Each row below holds a small network's activations on one input, seen along a few directions.
In each table, some parts of the input vary, and every possible input appears once, in random order.
Descriptions start from the smaller parts, as in this example, which fits no table here: one of 6 places along a line, together with either a single point or (one of 2 separate values, together with one of 5 places around a ring) or one of 11 places around a ring.
Shared parts are said once, and a part with two or three values counts as separate values.
In the rows, zero is written as 128.

Table:
R1: [132 132 192  69 159 149 104 189  79 168  99  95  80  99 130 163  72 141
 104 180]
R2: [102 139 116 152  94 101 115 117 116 113 125 141 142 151 115 125 126 117
 151 143]
R3: [135 120 124 131 132 119 144 109 142 125 132 147 135 141 129  97 140 127
 146 120]
R4: [145 145 106 137 108 135 132 132 129 124 126 147 127 144 131 117 124 138
 108 131]
R5: [127  86 196  80 192 143 151 146 139 158  98  88 116  94 166 132 102 123
 156 114]
R6: [118 133 132 145 103 105 116 110 124 120 129 145 145 163 118 122 120 128
 150 134]
R7: [160 143 117 144 115 141 135 120 131 125 130 153 124 145 130 119 136 140
 111 127]
R8: [132 134 120 131 113 113 128 127 123 122 122 155 131 161 126 105 130 129
 132 140]
R9: [138 125  98 138 129 141 154 114 153 129 131 132 144 113 131 113 140 129
 127 107]
R10: [128 151  90 145  99 130 130 140 121 117 123 144 126 132 128 121 131 127
 109 140]
R11: [130 124 101 139 133 149 139 103 162 119 151 124 141 113 126 133 154 124
 108  94]
R12: [152 143 120 144 118 148 120 110 140 115 150 145 123 144 124 139 148 135
  93 116]
R13: [127 135 198  69 162 154  91 181  90 160 119  90  75  96 122 188  86 136
  81 165]
R14: [135  96 179  90 189 163 156 152 142 160 105  79 113  80 168 144  93 134
 134 109]
R15: [148 132 110 137 128 140 149 114 148 127 136 140 132 124 134 109 133 137
 124 112]
R16: [121 151  93 144 104 138 115 130 130 108 143 137 125 131 123 141 140 121
  88 128]
R17: [127 128 144 152 118 112 124  93 135 133 138 138 140 159 119 116 135 127
 155 121]
R18: [140 129 131 138 127 119 135 111 135 134 133 148 126 157 126  99 144 129
 137 129]
R19: [129 140  80 142 107 128 128 150 120 113 123 132 131 117 123 123 135 129
 116 133]
R20: [102 129 106 149 100  97 113 128 115 109 126 129 148 137 110 127 132 118
 160 137]
R21: [111 121  92 127 122  99 135 141 112 114 121 127 139 118 125 115 144 120
 147 137]
R22: [145 140 121 144 127 149 124 107 150 127 159 134 122 139 125 132 150 132
  94 107]
R23: [153 140 118 144 122 141 139 116 141 136 137 140 123 140 131 111 138 138
 114 119]
R24: [134 131 143 152 110 111 120  97 127 122 131 152 142 164 117 124 133 129
 153 131]
R25: [116 139 103 138 103 107 126 135 115 115 118 151 128 149 123 109 136 119
 132 150]
R26: [ 97 120 104 140 112  94 124 125 112 113 128 116 153 119 117 132 134 118
 167 128]
R27: [122 131  77 133 120 124 139 147 117 117 126 119 135 101 129 129 137 129
 124 126]
R28: [148 131 131 138 119 119 131 114 125 123 125 161 128 162 125 107 143 131
 136 136]
R29: [121 142  83 142 112 135 112 139 130 103 145 125 129 117 117 144 147 123
  95 120]
R30: [136 146 110 138 113 142 118 122 137 114 149 140 126 143 126 137 135 132
  89 118]
R31: [111 124 222  75 154 116  88 168  78 168  99  96  97 114 119 167  70 133
 141 182]
R32: [122 119 136 145 122 113 134  91 143 124 138 137 148 143 121 114 131 126
 164 113]
R33: [126 113 112 131 132 119 150 108 147 127 127 140 147 130 127 100 148 119
 150 116]
R34: [112  85 209  94 185 133 140 129 140 158 103  79 128  96 158 144  92 124
 168 108]
R35: [128  97 184  90 193 172 142 144 152 153 127  74 110  78 163 164 108 131
 113  94]
R36: [126 122 208  62 159 126 100 184  77 168  93 104  83 114 126 152  80 133
 128 188]
R37: [116 132  81 133 123 132 123 135 126 107 147 113 134 100 124 150 148 123
 102 113]
R38: [139 132 114 138 132 149 135 104 156 118 157 132 130 124 129 129 146 132
 106  99]
R39: [116 129  94 136 110 103 124 145 114 110 119 141 133 135 118 110 142 120
 140 145]
R40: [112 112 125 145 123 112 139  91 148 125 133 129 160 132 119 116 139 118
 168 110]
Describe the family of inputs behind these rows.
Answer: one of 4 places along a line, together with either one of 2 separate values or one of 8 places along a line
Changing only the place on the line of 4 turns R3 into R32. The same change can be made to R5. Which row results?
Answer: R34
Which other rows does R9 become when the place on the line of 8 takes its other values? List them by row number.
Answer: R4, R7, R10, R15, R19, R23, R27
Which other rows agree with R29 in the place on the line of 4? List them by row number.
Answer: R11, R12, R13, R16, R22, R30, R35, R37, R38
Which other rows does R14 become when the choice among 2 separate values takes its other values? List them by row number.
Answer: R1

Table:
R41: [138 160  82 169  89 121 109 111 134 102 157 162 131 171 115 117 163 127
  87 120]
R42: [142 154  60 169  82 134 137 117 146 105 137 161 143 151 120 114 157 129
 100 116]
R43: [110 133  48 170  93 116 133 116 145  87 148 134 164 113 115 122 161 116
 139  99]
R44: [130 135  40 152 103 124 140 121 148  92 148 146 147 126 118  99 167 125
 110 109]
R45: [112 134  87 173  86  79 133 109 111 103 124 158 150 169 115  90 152 118
 177 138]
R46: [149 139 185  87 145 140 106 155  93 165 118 111  89 111 121 153  95 142
 110 161]
R47: [100 107 153  97 163 138 125 158 113 146 113  65 121  69 139 174 100 125
 130 128]
R48: [109 108 198  81 152 115 105 154  95 155  96 113 113 127 115 143  94 120
 152 168]
R49: [140 130 185  89 156 154 101 167 105 142 125 109  83 125 136 167 107 137
  94 152]
R50: [165  92 102 171 157 154 194  38 216 112 162 142 178 128 157  94 184 132
 154  28]
R51: [142 162  80 169  83 123 120 101 128 118 156 172 135 164  92 106 154 136
 112 143]
R52: [126 127 195  92 145 121 105 161  96 147 103 115 103 125 128 151  74 143
 131 162]
R53: [137  74 205  98 218 182 182  94 208 173 132  73 128  83 181 123 110 127
 148  50]
R54: [118 114 146  76 172 145 136 171 113 146 119  92 103  77 148 155 110 128
 103 132]
R55: [124 155  84 163  72 107 122 101 121 101 141 171 152 178 115 108 133 128
 134 137]
R56: [108 141  94 159  82  84 120  97 128 101 132 172 151 167 107 100 158 111
 153 145]
R57: [116 108 191  92 152 103 114 166  90 161  90 101 119 122 135 132  87 130
 175 167]
R58: [138 131 168  99 156 164 123 168 113 147 102 106  94  98 147 155  96 131
  95 148]
Describe the family of inputs behind these rows.
Answer: one of 2 separate values, together with either a single point or one of 8 places along a line
Changing only the choice among 2 separate values turns R42 into R58. The same change can be made to R56. Which row results?
Answer: R48
Which other rows does R49 become when the choice among 2 separate values takes its other values? List them by row number.
Answer: R41

Table:
R59: [132 138  75 158 108 136 142 115 148 107 142 138 144 126 130 118 151 127
 115 105]
R60: [137 140  81 150 108 128 133 116 139 108 144 152 136 142 121 113 159 126
 110 118]
R61: [120 146 126 114 110 111 101 161  88 127 117 137 108 138 111 133 118 128
 115 173]
R62: [131 112 103 148 134 130 158  89 165 122 144 129 156 120 134 107 152 125
 150  87]
R63: [143  86 225  59 226 189 149 154 152 180 114  57  93  58 173 169  86 138
 110  97]
R64: [123 124  93 152 122 130 141 104 157 109 147 130 148 127 131 120 154 121
 127  94]
R65: [116 116 150 113 137 112 123 140 109 140 113 114 128 117 123 132 113 126
 157 144]
R66: [117 142 119 120 111 118 110 161  96 125 114 125 119 123 120 141 110 129
 120 159]
R67: [108 129 140 114 125 114 108 150 102 126 117 118 121 123 121 145 114 122
 132 152]
R68: [128 154 153 117 106 117  92 151  86 139 119 141 104 151 106 141 104 134
 113 180]
R69: [147 148 106 154 103 131 123 107 135 115 147 157 131 156 117 120 146 135
 110 124]
R70: [138 113 122 150 135 134 159  83 174 123 139 141 153 142 142 100 147 125
 149  86]
R71: [123 117 171 114 139 114 124 133 115 142 109 125 123 140 135 124 108 127
 155 144]
Describe the family of inputs behind these rows.
Answer: either a single point or (one of 2 separate values, together with one of 6 places along a line)

Table:
R72: [157 112 183 106 162 139 141 120 139 154 117 135 111 145 146 108 122 134
 138 127]
R73: [158 130  78 146 140 176 159 102 180 119 164 127 136 103 138 125 162 136
  80  73]
R74: [146  97 162 109 172 145 167 111 160 156 120 114 130 108 150 105 123 133
 157 101]
R75: [129 153 110 177  72  95 113  82 131 107 143 186 150 200 104  96 143 127
 148 139]
R76: [131 114  95 175 117 117 161  53 180 112 154 152 176 148 125  92 169 121
 169  77]
R77: [141 177  64 153  77 133 100 151  98 102 144 153 114 138 105 143 141 137
  70 155]
R78: [110 168  29 143  75 115 103 173  89  90 138 142 119 118 102 140 154 120
  75 162]
R79: [128  94 210  78 199 162 138 132 147 172 125  70 110  75 150 161  95 133
 131 103]
R80: [ 84 125 165  70 138 105  82 204  57 139  94  86  99  89 113 176  83 119
 130 194]
R81: [144 138 175 113 124 125 122 140 107 153 102 149 109 162 132 112  98 137
 133 165]
R82: [124  80 137 117 180 142 183 121 169 138 111  93 148  84 170 110 125 123
 172  79]
R83: [134 113  54 150 145 170 173 114 191 104 154 104 154  77 158 130 165 124
  97  49]
R84: [141 127 117 169 107 111 139  64 160 109 155 172 156 183 122  95 166 125
 152 100]
R85: [138 108 230  78 189 156 114 143 126 169 121  92  90 111 144 162  99 136
 114 132]
R86: [158 175  94 150  90 155 113 131 130 113 149 165 108 157 118 132 138 139
  57 138]
R87: [168 145 102 141 129 171 135 109 162 115 162 150 114 140 133 128 160 140
  62  97]
R88: [ 99 131 115 101 111  81 111 183  68 126  88 131 119 125 114 119 109 120
 152 191]
R89: [112 156  82 178  57  74 101 104 103  98 137 171 156 184  89 107 146 125
 160 155]
R90: [106  78 184  84 206 160 152 143 152 154 116  47 126  52 171 166  97 122
 145  83]
R91: [130 140 147 115 111 101 111 161  77 141  96 139 114 145 117 123  98 136
 146 183]
R92: [128 132 222  82 153 143  94 162  95 167 106 104  86 129 131 169  73 136
 111 170]
R93: [112 134 195  84 139 124  83 183  67 154 101  97  93 111 115 180  73 135
 125 185]
R94: [110  97  73 181 121 113 174  63 190  96 144 130 192 124 143  94 172 109
 183  54]
R95: [ 84 147  51 171  57  58 103 123  95  85 130 163 162 166  85 102 159 106
 166 162]
Changing only one part turns R73 into R79. The same change can be made to R86. Which row results?
Answer: R92
Describe the family of inputs behind these rows.
Answer: one of 4 places along a line, together with one of 6 places along a line
Start at R94 and move only the place on the line of 6, one step at a time. The first step leads to R76. Which rows follow, in order?
Answer: R84, R75, R89, R95
Start at R94 and move only the place on the line of 4, one step at a time. The first step leads to R83. Which rows follow, in order?
Answer: R82, R90
